Each row below holds a small network's activations on one record, seen along a few directions.
Here are examples, each followed by its value of one field, V.
The largest differences between rows may come from other fields.
Strong random noise was added to every row along 20 fixed directions; ignore it. To show where, here is one row again and again, with new noise each time:
[-111  -79 -195 -822  -29  432   -6 -265   10 -393 -648 -137 -430 -103
  -70  374 -534   33  -32  104 -596  413 -108   33  -98   43 -433 -326
 -143 -308   63  233    7  119 -314  -70]
[  34 -160 -206 -246  330  375  287 -459  107 -126   68   -6 -120  -15
  433  -13  273   61  101 -181 -487 -122  -98   12 -160  -67  -78  -57
  -15 -303   74  -43  175  329  -52 -101]
[-418  601  474   58  312  -56 -247    7 -337  -43  214  452 -554 -286
  359  -62   30  667 -122  339 -685 -235  310  123 -198 -302 -487 -192
 -271  414  -74   59  568 -754  184  392]
[-195  538 -356   31   18  -22  -20  125 -382 -308 -243 -179 -265 -383
  -44  -79   60  286 -328  177  513 -105  -12  185  323  107 -173  -89
   92 -396 -234 -131  309  -27 -204  515]
[-113 -340  221 -279  -99   37  479 -298  387   38   95  288 -108 -240
 -187  346 -501   12  136  372 -394 -174   74  486 -170  243  -22  321
 -208  435  588  324   52  208   12  182]
[ 565 -394  116 -383  373   20  259  119  515   78  -15  -61 -375 -502
    9  420 -201   -4  -37 -355 -636  226  284 -531   74 -196  510  -74
  125 -186   86  -65   57  209 -160   67]
[  86  171  116  396 -349  106  268 -279  174 -273  466  349   92 -177
 -192 -321  143  -56  -70  423  119 -173  204  393   85   37  -10  345
  111  -34  -33 -298  292  135 -253  297]
[-122   78 -554  122  -32 -164 -117 -167 -190 -222  119   -3 -255   13
  423 -186  117 -122  153  228  479   53 -481  153  140 -258 -205  453
 -163 -116 -260  -49  284  345  271    5]
[ 375  -17 -109 -392 -247  167 -207  381 -107   21 -477 -529   58   25
 -271  220 -289 -172   85  -34  334 -173  -68  -99  -40  358  119 -193
   14   58 -127  100 -477   35 -124 -127]
[ 287  190  449 -162  -68  -16 -607  -73 -332  310 -227 -473 -164   23
 -142  -54 -134  144   10  -78 -307  131 -179 -294 -572  -13   -4 -292
  244 -218 -200  -39 -566 -266 -153  -98]
[ 514  490   35 -318    9  123 -299  814  145    3 -429 -202 -343 -195
 -326 -170 -210 -218 -237 -218  553  183  104 -116  139    1  252 -263
    3  362 -473   97  -51 -112 -210   89]
[  22  142   31   57  113  321   61  -53 -373   42  -96 -103 -225 -329
   10  -22 -344   12 -334 -116 -286  441  -69 -181  359 -178 -196   39
 -304   61  -10  257  -44  -49 -294   85]
[-504 -312 -728 -107  697 -115  -14   18  180  334 -484 -322   -4   66
  343  -30 -287  -64   -7  -92 -197 -312 -171 -457  -15  137  167  -75
  124  186  -53  127  378 -202  638 -165]
[-424 -341 -231    7 -253  139   -4  163  -23 -290 -217  180   70 -177
   57  235 -298 -216  136  329 -163 -439  128   87   63  206 -100  -58
 -450  412  315  292   62  -88  417    2]
[-126   61  264 -309  380 -412 -261 -485 -486  214 -101   73  -25  111
   51 -159 -204  461  246   65 -185   83 -433 -326   62  -59  -49   -9
  271 -205  114   86  178 -418   76 -385]
[ -80  302 -137  311 -475  187 -396  115 -173  282 -104 -107 -335  104
   51  101  333 -584 -268  364  168  238 -120  409 -466 -161 -375 -103
 -247   98   -5   32   51   -1  146  298]
[ 330  160  -15  101 -244 -286   11  494  418   65  -83   18 -190  -21
 -246  194 -261 -416  -24  373  413  -19   86  151   86  168  327  307
  -42  404 -203  -52   78  109  115  248]
[ 155  -67 -363 -310  -80  177  165  159 -255  -31 -194  -22  139   -4
  -50  295   29 -120   60   73 -212  -34 -125 -421  224  154  192 -340
 -139  203  149  -21  155 -148  -61 -393]
[ -56  -49   26 -440   -6  111 -315  505 -395    3 -446 -115  -85 -194
  275  291  216  257   38 -255  198 -281  -70 -258   30   12  -64 -600
 -347  101  273  340 -108 -330  220 -137]
[  76  320  124  346   82 -160  -30  -61 -556  149  164 -401 -408  -56
  128  -73  -48  -61 -339  170 -377  328   57  141   63  -20 -485  229
 -226 -488 -536   77 -215  124 -229  148]
[ 365 -419 -251   68   51  205  203  -96  -62  590 -426 -658  -55  204
   64 -322  214 -551 -302   68   52  -18 -250  -59   54  571 -289   62
   -5 -380  -11  295  -81  305 -130 -335]
[ 108  128  363   95   70  152  112 -311 -312 -281   37  232  -68  -53
  292 -718   32  342   47  211 -459 -203 -364 -240  137  250 -170   85
 -276  174 -111  175   39  -72 -187 -384]

[ -26  199   74 -333 -110 -598 -475  153  -63   53  214  103 -131  121
 -154  153  -53  166  273   45  607  195  -74  198 -194 -435   -3  113
  242  -59 -160 -131   71 -180  207   12] : v5
[ 475 -460 -318  -91 -483  183 -515  201 -320 -123  371  -69  185 -372
 -266  534  -93 -286  357 -115  330  201  267 -600  420 -700  111   19
  152  -47  168 -388  -43 -254    0 -142] : v4
[-232 -690 -505 -327  227 -555  336  282 -170  -88  500 -544   50 -358
   44  -57 -132  393  120 -215  -72 -382  424   41   47   69 -321  206
  -69 -528 -453  153 -315  292  117 -384] : v8
[-376  -95   32  421  271 -473   37  200  251 -275  321  164   13 -182
  425   24 -118   84   24 -360  223  195   34  -91  284 -430  272  417
 -276 -159 -248   67 -270  372  380  229] : v4
[ 113 -119  321  273 -163   64 -312  289   10   58   25 -173 -105  -22
 -408  -49 -194 -743 -109  -18  225 -117  764  648   -6   50 -330  118
   -9 -287 -210  225 -258  106   42  321] : v7
[  44 -208 -300 -356  278 -337  232  333  517  450  -24 -473  -43 -254
 -237 -257  -16  296 -271 -284  578 -165  244  139 -248  116  145    7
  468 -156 -257    0   64   92  -27   74] : v1
[ 315 -380  374  233  100  243  319  132  289  252  241  436  501  628
  449  318    1 -456  161 -307 -254  295  149 -351  612 -300  181  280
 -535  540  176  230   -2 -109  178 -543] : v7
[ 310  160  195   32 -128   30  425   47 -299 -238  751   68  322   47
  -92  219  301  239   -1 -176 -343  118  520   17  272 -182  -62  -24
  -65 -393 -344 -323 -240   48 -547 -207] : v8
[-446 -206 -171  131  -21  113 -414 -218   19  -30  -26  234  125  265
  125  -99  241 -370  165 -164  409   73  -39  247  -74 -398 -239  -63
   98 -229  247   52  221  -37  389  -15] : v2
[-362 -137   77  167  214 -633  120   81  342  -57  229  240  304   62
  206 -117  -53  274   31 -146  -78  201 -126 -401   91 -215  428  142
    2  -86 -144  -82  -92  -49  281 -280] : v6
[  62 -158 -130  -11  341 -388   77  320  259  149 -117  -95 -289   66
  189 -575  165  -46 -210 -206  335  231  -63  -92  248    2 -171  146
   -6 -195 -429  225  274  148  102 -237] : v8
[  18 -320 -202  290 -310 -242 -293  -34 -294   89  184  379 -230 -209
  250 -102   95 -308  208  355 -114  244 -667 -502   17 -366   93  258
 -442  591  372  139  220  -44  437 -385] : v3
[-505  274 -422   83   68 -138 -236  -59 -889 -251  -52  -25 -171 -760
 -618 -183 -507   61 -371 -106 -195  553  -29 -288  295 -338   19 -291
   66 -274  -53   65   22 -186 -236   86] : v3
[ 298 -198  545  515  -21  -18 -388  182  -24  210 -134 -271 -249  -46
   21 -302 -115 -531 -176 -339  -33  221  151   14  -40  -61   -2  175
 -193 -227 -216  354 -631  254   85  101] : v1
[  -6  124 -109  160   99  262  504 -170 -165  307  342  160  393   43
  -43 -440  558  116 -268  -95   83  -92   32   99  163   99  -19 -130
   67   97  220  -43  365 -127 -277 -234] : v6
[ -62  108  -65 -101  230 -171 -199  -94  -62 -267 -206  -45   94  199
  102 -440 -376  212  180    7  306  -12 -237 -188  353   18  -86  242
  103 -100 -417   32   -8  -97   59 -299] : v6
[-180  100   52   72 -175  240   27 -414  141 -287  477  210   84  127
 -187  151 -807  279  239  312 -327  255  219  173   67 -404 -345  566
   26  469 -239 -247   40 -190 -195  190] : v2
[-107  -86   67   49  -35 -135  -72  -96 -316  170  166  191   45   96
  -47  327  -19 -235   26  -90 -124  477    0  -21  202 -389  -37  -10
 -160  -56  222  122   58 -125   80 -161] : v7
[-398  200 -209  251 -407    5 -412 -100 -296  -20  208   71   90    9
  -29   -4 -144  -15   37  -13  256  476 -472   47 -335 -562   13   91
 -194  395   38   20 -279  -27  175   55] : v5
[ 162  -34  499  135 -123  194 -189 -238 -453   26  181   13  449   64
   38  436   40  247  168 -330 -143  -12   88 -310  148 -226  215 -113
   39 -233  349 -133 -463 -245 -137   32] : v5
[ 132  -89  128 -321   -3 -118  135   -2  157  415 -360   54 -616 -161
 -149  231  167  -29 -351  244 -382  481 -166  -29 -260  107 -190 -333
   50 -115  458  181  359  -55 -214  106] : v2
[-275 -166  306   40  338 -520  177   26  434 -152  502  499  211   81
  258  450  124  179  279 -169  -61 -123  496  134  175 -351  233  162
   68 -268  102 -148  127  -22  376  131] : v4
[-249   45  -85 -374 -444 -161  165  485   57 -311  318  241  133 -129
 -378  213 -377  -21  -19  -37   43  435  214  285  -77 -289  -15  -87
 -446  446 -192  212 -298   57  -93 -304] : v1
[-499 -310 -348  112 -341  301   76  163 -173 -198 -203 -136  811  158
   85 -285  109  459 -273  -87  674 -125  151 -279  691   58 -484 -144
  -84 -259  -15   20   80 -505 -135 -317] : v3

Here are new rows. What is V for each?
[-340 -115   91  192  323  248  436 -472  131   89 -226   51  132  318
  512 -246  257  -23 -190 -182 -150  -20 -299  315   12  273 -171  126
 -246 -241  234  351  -19  376   38  -55] : v1
[  51  208   80  469 -311  228  -49  218 -211 -476  119  364 -169 -253
  580   96  698  -66 -129    5  -34  -52  -41  -80  152 -229   21 -206
 -575  -96  117  -99   39  181   63  267] : v6
[-134  -16  -51 -288 -367    5  325 -109  379 -180  -93   17  156   91
  -42  305  256  489  -38  257 -229 -133  -68   42 -460  278  130 -322
  153 -114  211 -282  -13    3 -210   85] : v5
[  63 -180  259  -83 -182  -31 -494  118  147    7   97  -52  -40 -261
 -322 -511 -241  159   -8 -327  431  258   72  -66 -211 -419  -57   -3
  271  -41 -131   78 -283 -113  -87  -37] : v2
[ 124  -21   -6  -33   80 -201  414  201 -395   73  411 -342   36 -153
 -159  204 -221  239  -37  170 -784 -257  361 -107  -12  366 -120    9
 -191  125 -335  -16 -324  -77 -231 -223] : v8
[ 150  206  113 -246  -65  -50  251  164  253 -401 -113   54  -62 -121
 -244  -72  -64  349 -214   35   71  122  296   58  253  138  -29  -84
  158 -401 -303 -153  124   35 -467   97] : v3
[  26  -46  -60  277 -371  632  412  287  253  272 -211   55  181  166
   56  617  210 -332 -553  259 -304  146  600  -40  369  114 -295 -271
 -343  177  263  -40  376 -382 -215  249] : v1
[-433  211  -34   79  244   78 -277 -320 -373 -205 -210  377  162  380
  289 -240  -19    3  233  -69  -94   55 -415 -217  240 -143  -78 -128
 -103  214  112  105  259 -341  298 -320] : v8
